These are the activations of a small neural network, seen along a few directions. Each row is one input.
Each table varies a few parts of the input and shows all the possible inputs, shuffled.
A made-up example of a description, with smaller parts first: one of 3 separate values, together with either a single point or one of 11 places along a line or (one of 5 places around a ring, together with one of 6 places along a line).
Shared parts are said once, and a part with two or three values counts as separate values.
(in the rows, 128 means zero)

Other details of the inputs shift rows strongly along three fixed directions, in all tables alike. That doesn't count.

Table:
R1: [ 86 110 139 106 134 157 142 108 155 125 140]
R2: [113 143  72 100 139 124 142  79 111  89  98]
R3: [169 169 133 171 107  89 121 141 104 147 143]
R4: [172 147 140 154 105  97 115 163 133 156 140]
R5: [149 125 111 154 140  93 104 115 129 116 119]
R6: [156 108 135 154 125  97 128 140 111 130 103]
R7: [109  86 167 105 134 162 132 141 174 143 146]
R8: [103 169 160 121 123 185 147 100  99 147 183]
R9: [ 65 154 101  98 114 179 145  83 120 145 137]
R10: [138  79  57  93 130 105  98 137 205 101  58]
R11: [181 196 105 232 140  68 138 110  33  89 126]
R12: [145 104 149 168 132  99 112 138 122 147 129]
R13: [127 109 180 140 129 141 136 133 139 136 153]
R14: [113 115 213 106 106 184 141 171 170 178 181]
R15: [139 143  72 118 125 110  84 125 144 119 103]
R16: [161 199 135 179 143 102 100  99  44 126 154]
R17: [ 72 178  43  83 138 140 117  64 120  97 102]
R18: [213 151 157 189 143  60 111 138  58 129 137]
R19: [168 136 136 182 132  83 118 121 101 110 120]
R20: [145 111  51  91 114 114  79 149 205 131  73]
R21: [105  92 216 132  90 177 159 191 155 147 186]
R22: [136 188 111 153 134 101 111 105  91 118 124]
R23: [159 129 135 138 133  79 122 140 121 130 118]
R24: [148 133 104 123 135  84 125 122 120 113 102]
R25: [ 66 133 120  81 136 166 174  80  98 130 134]
R26: [135 138  63 124 106 104 114 129 138 144  96]
R27: [159 129 167 167 103 108 111 165 125 169 140]
R28: [155  88  95 160  94  92 105 182 147 121  95]
R29: [ 98  73 154  97 120 161 149 146 167 146 117]
R30: [ 53 122  45  81 138 170 147  49 128  99  97]
R31: [152  93  54 127 102 102  96 167 173  95  82]
R32: [165 126  53 108 110  94  92 154 179 135  84]
R33: [ 72 174  37  87 128 144 117  62 123  95 107]
R34: [118 170  41 141 148 132 149  84  87  77 101]
R35: [ 87 165 160  98 116 201 169 103 108 162 192]
R36: [112 162 113 164 147 125 140 114  70  95 152]
R37: [180  86 135 143 133 103 100 161 160 129 105]
R38: [ 65 124 178 127 134 185 170  87  97 146 176]
R39: [125 101 197 132 129 179 164 185 152 152 162]
R40: [164 142 173 152 128 105  93 166 125 153 144]
R41: [148 128 180 132 121 120 105 181 162 160 136]
R42: [151  84 118  89 128  96 114 170 187 132  89]
R43: [108  76 226 131 118 168 158 162 147 171 162]
R44: [135 119 190 127 126 124 152 146 123 141 147]
R45: [ 97 135 133 109 123 148 124 135 140 153 122]
R46: [162  83 180 143 131 129 112 165 160 147 140]
R47: [ 93 174 171 132 113 169 155 102 102 144 181]
R48: [ 70 138  92 134 138 144 152 108  91 106 131]
R49: [ 99 123  86  62 135 162 107 132 186 134 100]
R50: [135 113 176 136 116 118 103 179 147 173 132]
R51: [153 152 139 176 115  95  98 139  92 148 135]
R52: [127 143 175 137 115 135 114 149 132 151 162]
R53: [130 174 115 195 142  90 133 117  57  91 145]
R54: [ 96 111 136 113 130 152 141 108 152 120 133]
R55: [121  81 161  84 130 166 144 151 171 138 128]
R56: [ 74 140 106  62 150 177 163  71 110 121 143]
R57: [143  53 151  94 119 104 117 199 200 170  95]
R58: [136 120 103  99 138 119 132 117 130 113 103]
R59: [105 141  90 117 144 149 141  69 105  95 121]
R60: [ 72 135 106  78 137 175 169  73 121  99 126]
R61: [166  63 154 129 126 112  98 183 200 142 109]
R62: [ 89 132 110 106 132 149 163  83  92 118 118]
R63: [123 127  49  83 141  99 120 101 145 102  80]
R64: [116  83 156 102 139 158 122 141 177 147 144]
R65: [112 108 116 111 143 141 121 110 153 123 128]
R66: [103 112 117 131 126 152 161 147 136 131 115]
R67: [ 62 138 173 115 139 182 167  80 114 132 182]
R68: [110 117 148 102 128 141 155 123 137 123 127]
R69: [115 111 211 133 124 156 162 139 129 141 165]
R70: [ 90 169 100 102 133 170 123  82 105 123 150]
R71: [117 137 118 101 119 163 116 124 153 148 137]
R72: [105 166  43 148 111 119 135  82  83  68 115]
R73: [120 115 204 104 134 155 161 143 123 153 168]
R74: [136 113  28  74 145 110 111 101 150  92  61]
R75: [195 159 187 189 129  83  92 173 102 155 146]
R76: [105  94 197 127 134 168 146 189 149 146 175]
R77: [156 160  80 143 117  95  97 121 129 119 108]
R78: [182 152  94 155 146  61 108 112  82 111 106]
R79: [147 118 102 108 124  97  77 167 183 136  91]
R80: [200 140 156 210 145  77  97 127  75 126 146]
R81: [147  89 176 142 129 117 114 163 168 144 139]
R82: [132 150 152 141 109 130 120 137 136 151 147]
R83: [ 71 148 169 123 133 200 197 119 109 125 174]
R84: [214 124 186 187 134  78 114 164  87 137 137]
R85: [140 151  73 124 115 109  96 119 149 125 102]
R86: [175 130 154 164 134  99 128 133  95 118 127]
R87: [162  77 101  92 126  88 105 173 198 124  70]
R88: [143 145 134 156 136 114 138  99  88 105 131]
R89: [ 81 153 149 146 140 154 161 120  87 108 172]
R90: [ 66 134  98  98 113 200 163  95 111  99 157]
R91: [195 181 136 204 144  69 127  93  20 100 135]
R92: [104 149 163 132 132 150 170  92  86 114 154]
R93: [147  52  91  78 126 119 101 174 229 120  64]
R94: [127  72  61  75 125 103 115 146 187 124  51]
R95: [175 168 134 191 147 101 129  85  37 102 142]
Description of these inputs: one of 5 places along a line, together with either one of 3 separate values or one of 6 places along a line or one of 10 places along a line.
The inputs of R88 and R29 match in every part but the place on the line of 5. If R4 is changed in the same way as R88 into R29, which row does it become?
> R26
The inputs of R91 and R68 match in every part but the place on the line of 5. If R31 is changed in the same way as R91 into R68, which row does it become?
> R72
Change only the choice among 3 separate values in R66. List by row number the other rows that result.
> R28, R48
Change only the place on the line of 10 in R1. List by row number the other rows that result.
> R19, R23, R24, R44, R54, R67, R68, R69, R92
Change only the place on the line of 5 in R61. List by row number the other rows that result.
> R13, R30, R46, R54
Change only the place on the line of 5 in R57. List by row number the other rows that result.
> R23, R56, R63, R78

Table:
R96: [125  81 106  99 126 127 128 139 185 109 111]
R97: [140 122 162 162 131 135 119 174 143 143 153]
R98: [161 142 141 199 141  73 101 157 108 124 131]
R99: [ 78 133 134  91 131 171 166 101  90 119 144]
R100: [132  92 191 127 143 137 129 147 148 162 141]
R101: [ 97 175 160 168 125 133 151  98  82 114 163]
R102: [131 130 178 126 106 141 143 176 150 157 142]
R103: [102  91 137  77 114 151 154 154 181 140 104]
R104: [107 107 133  91 103 166 122 136 187 159 115]
R105: [104 110 148 112 108 163 134 162 188 135 135]
R106: [ 74 147 105  94 119 176 152  81 121 136 157]
R107: [183 130 146 174 112  96  82 153 106 150 128]
R108: [ 95 160 156 146 125 170 145 111  80 116 181]
R109: [131  88 190 130 128 142 129 159 143 125 149]
R110: [122 155 165 135 140 137 156  99  52 114 156]
R111: [150 113  40 131 156 105 104 120 155  86  71]
R112: [131 120  42 116 123  73  92 114 158 117  77]
R113: [126  90 155 115 114 129 128 145 169 153 112]
R114: [129 104 155 113 102 152 124 150 164 171 148]
R115: [ 75 155 102  84 119 175 169 101 116 127 154]
R116: [ 86 106 118  87 115 136 121 131 191 144 100]
R117: [110  76 148  94 115 144 139 141 172 157 134]
R118: [191 112 155 172 132  85  98 147 105 135 119]
R119: [158 186 126 174 122 112 122 111  36 120 145]
R120: [160 131  55 124 122  84  89 156 134 109  77]
R121: [106 152 168 128 154 156 171 101  74 130 161]
R122: [173 145 138 176 119  55 117 161 100 135 130]
R123: [191 127 144 187 150  83 105 137 100 141 119]
R124: [151 120  78 107 129  90 120 126 151 103  65]
R125: [ 79 159 133 111 118 177 151  85 117 139 150]
R126: [127  99 186 143 114 141 145 159 153 136 143]
R127: [125 149 153 144 125 128 170 109  66 130 164]
R128: [156 120  38 112 155  96 113 128 146 101  58]
R129: [166 105 167 152 131  94 102 139 111 137 126]
R130: [ 98 170 145 116 111 174 163 104  99 138 150]
R131: [185 133 155 191 128  77 115 138 109 107 119]
R132: [127 113 179 143 120 111 107 156 129 155 142]
R133: [121 128 147  60 130 150 112 134 203 139 126]
R134: [ 86 130  88  85 136 167 158  62 122 117 131]
R135: [124 117 137  53 131 146 114 137 202 142 143]
R136: [213 136 148 200 127  60 101 136 101 133 106]
R137: [146 102 178 154 146 125 129 157 139 130 144]
R138: [138  96  70 114 128  96  92 121 141 116  77]
R139: [119 103 153 123 109 151 135 171 173 141 159]
R140: [108 177 157  96 162 164 132  88 113 134 174]
R141: [128 152 151 161 136 146 165  92  75 107 175]
R142: [ 91 166  51 135 138 112 114  75  87  73 110]
R143: [ 90 137 135  90 140 179 169  98  95 114 143]
R144: [ 98 185  53 124 130 101 136  74  90  92  92]
R145: [ 84 129 150 127 131 170 156 100  89 108 163]
R146: [164 140 143 160 132 105 118 176 118 150 132]
R147: [148 129 169 160 104 138 122 160 145 141 143]
R148: [125 106  98 105 126 145 101 141 176 154 102]
R149: [152 119  48 129 133 101 110 114 161  80  64]
R150: [121  89 100  92 139 128 131 159 171 135  90]
R151: [114 107  94  74 105 152 133 153 181 143 113]
R152: [104 154 154 113 132 168 181  97  98 123 144]
R153: [116 178 138 176 149 110 127  86  58 136 152]
R154: [149 194 118 197 145 106 117  85  38 130 152]
R155: [148 130 157 152 122  84 111 173 110 137 127]
R156: [ 79 129  93  95 143 181 151  79 116  85 131]
R157: [122 184  12 123 144 121 119  73  84  96  87]
R158: [183 145 133 200 130  98  96 156 106 131 134]
R159: [159 112  58 106 132  96 126 131 149 106  79]
R160: [116  83 169 117 136 146 131 152 160 166 134]
R161: [131  88 104  78 125 119 137 147 176 124  99]
R162: [150 107 190 141 121 115 127 138 141 151 129]
R163: [120  81 160 121 115 143 146 160 166 135 150]
R164: [ 99 170  21 135 135  97 122  64  98  72 105]
R165: [128 131  40 114 144  78 100 138 151 111  63]
R166: [169 121 155 170 105 115 114 168 135 141 153]
R167: [125  92 178 144 137 145 139 166 148 142 150]
R168: [108 140 169 130 132 148 161  76  81 136 174]
R169: [181 131 142 184 113 100  89 166 110 124 134]
R170: [118 115 145  51 136 154 100 141 190 135 135]
R171: [ 69 147  88  89 126 176 132  78 112 121 135]
The inputs of R136 and R134 match in every part but one. If R131 is changed in the same way as R136 into R134, which row does it become?
> R96
What do these inputs look like to the network?
> one of 4 separate values, together with either a single point or (one of 3 separate values, together with one of 6 places along a line)
Change only the choice among 3 separate values in R110. List by row number the other rows that result.
> R109, R129
Change only the choice among 4 separate values in R154. List by row number the other rows that result.
> R106, R125, R171
Change only the choice among 4 separate values in R149. List by row number the other rows that result.
> R111, R141, R156

Table:
R172: [ 88 133 134 105 122 170 142 125 136 138 147]
R173: [100 149 107 120 123 150 138 103 123 115 138]
R174: [150 161 168 149 126 125 145 138  87 133 159]
R175: [ 96 128 117 116 140 143 151 107 113 109 130]
R176: [133  76 131  99 131 132 124 162 187 136 110]
R177: [140 149 168 160 121 114 138 128  92 142 153]
R178: [ 97 113 147 102 132 165 153 110 133 131 139]
R179: [150 170 136 181 125 109 122 118  78 122 151]
R180: [168 134 156 163 126  97 106 150 114 147 134]
R181: [116  98 128 110 123 139 139 139 152 129 114]
R182: [178 108 160 151 121  84  99 173 149 154 118]
R183: [139 132 176 161 139 121 136 126  97 123 153]
R184: [ 96 116 141 108 128 169 162 120 134 126 137]
R185: [104 147 111 114 129 151 132  95 126 117 139]
R186: [151 104  58 129 134  79  97 140 158  91  66]
R187: [143 135 168 166 132 123 149 132  87 130 157]
R188: [139 153 163 166 123 123 130 135  88 144 158]
R189: [115 153 113  95 136 149 142 104 118 117 133]
R190: [118  96 126 108 119 139 136 139 151 128 120]
R191: [124  94 122 103 114 137 111 173 194 143 113]
R192: [ 98 146 109 113 127 144 141 103 115 127 129]
R193: [157 118  50 116 130  79  84 131 161 116  64]
R194: [135 175  32 139 139 101 101  68  95  85  96]
R195: [ 91 131 138  99 129 171 136 117 139 139 148]
R196: [ 91 131 140  98 129 169 138 116 137 142 147]
R197: [134  79 133 102 128 137 126 160 187 136 105]
R198: [ 93 128 146  94 127 159 147 109 140 141 142]
R199: [174 112 153 159 116  89 101 185 145 153 119]
R200: [134 175  30 138 140 101 100  69  93  87  95]
R201: [146 163 139 170 126 100 130 114  74 130 141]
R202: [116  97 132 106 140 135 132 137 155 124 119]
R203: [183  93 162 157 122  90 106 170 140 141 122]
The inputs of R196 and R188 match in every part but one. If R182 is changed in the same way as R196 into R188, which row does it become?
> R201
What do these inputs look like to the network?
> one of 2 separate values, together with either a single point or one of 6 places along a line or one of 9 places along a line
